Each row below holds a small network's activations on one input, seen along a few directions.
In each table, some parts of the input vary, and every possible input appears once, in random order.
A made-up example of a description, with smaller parts first: one of 8 places around a ring, together with either a single point or (one of 2 separate values, together with one of 4 places along a line) or one of 9 places around a ring.
Shared parts are said once, and a part with two or three values counts as separate values.
In the rows, zero is written as 128.

Other details of the inputs vary at random and push rows far along two fixed directions, the same in every table; ignore that.

A family of inputs:
r1: 113 168 119 105 160 114 154 131 147 115 119
r2: 98 150 148 96 147 146 158 106 157 142 113
r3: 124 99 123 147 108 122 89 112 114 139 154
r4: 108 134 136 100 148 130 173 112 138 134 119
r5: 230 37 118 212 129 160 98 222 125 92 56
r6: 133 160 129 120 150 134 152 104 172 114 139
r7: 116 170 132 100 131 126 165 122 127 135 108
r8: 127 131 132 116 127 124 174 100 153 133 132
r9: 130 116 160 133 109 136 85 113 132 154 147
r10: 208 59 145 149 167 177 180 200 149 79 20
r11: 110 169 125 105 169 124 154 121 152 118 123
r12: 142 130 137 139 125 114 75 131 131 128 160
r13: 106 105 118 128 119 117 83 130 88 139 145
r14: 106 142 115 145 132 136 169 97 167 126 135
r15: 134 97 158 135 112 131 98 115 122 142 153
r16: 98 149 97 119 145 127 167 127 135 130 124
r17: 134 152 124 111 123 122 163 109 155 141 121
r18: 116 137 127 100 144 120 174 121 128 132 116
r19: 146 130 132 139 116 104 72 142 123 126 157
r20: 150 116 142 135 91 115 98 131 92 135 154
r21: 94 114 135 148 134 137 82 126 107 145 150
r22: 138 114 115 139 87 122 92 126 94 123 155
r23: 137 124 112 149 90 127 88 142 99 129 161
r24: 201 58 107 162 167 165 174 199 144 73 15
r25: 130 112 112 153 101 121 83 137 109 143 163
r26: 99 99 136 135 129 136 86 116 106 136 139
r27: 135 97 115 143 101 118 90 128 106 132 150
r28: 139 117 150 133 108 125 85 121 125 157 145
r29: 151 143 137 142 102 108 78 146 111 116 153
r30: 113 180 122 106 145 113 157 136 137 104 120
r31: 101 154 139 97 144 133 159 109 150 147 114
r32: 109 159 131 96 140 125 161 118 140 146 112
r33: 121 148 129 103 131 122 176 124 118 123 115
r34: 147 134 146 134 88 119 86 130 102 147 145
r35: 108 147 102 109 129 127 171 118 118 111 116
r36: 96 143 105 127 155 135 169 120 145 130 117
r37: 143 105 139 133 104 112 97 127 105 145 153
r38: 106 131 119 131 129 133 167 82 159 121 131
r39: 111 157 97 120 135 132 172 138 124 113 117
r40: 114 135 153 127 149 131 68 132 114 129 152
Each input here is: one of 2 separate values, together with one of 4 places along a line, together with one of 5 places around a ring.
The inputs of r32 and r17 match in every part but the choice among 2 separate values. If r10 is changed in the same way as r32 into r17, which row does it become?
Answer: r15
The inputs of r25 and r16 match in every part but the choice among 2 separate values. If r23 is changed in the same way as r25 into r16, which row does it become?
Answer: r39
Which other rows does r11 become when the choice among 2 separate values takes its other values? List them by row number.
Answer: r12
A walk changes only the place on the line of 4. It starts at r15 and steps to r8. List the rest of the walk in order.
Answer: r37, r20
A walk changes only the place on the ring of 5. It starts at r26 and steps to r21. List the rest of the walk in order.
Answer: r40, r2, r10
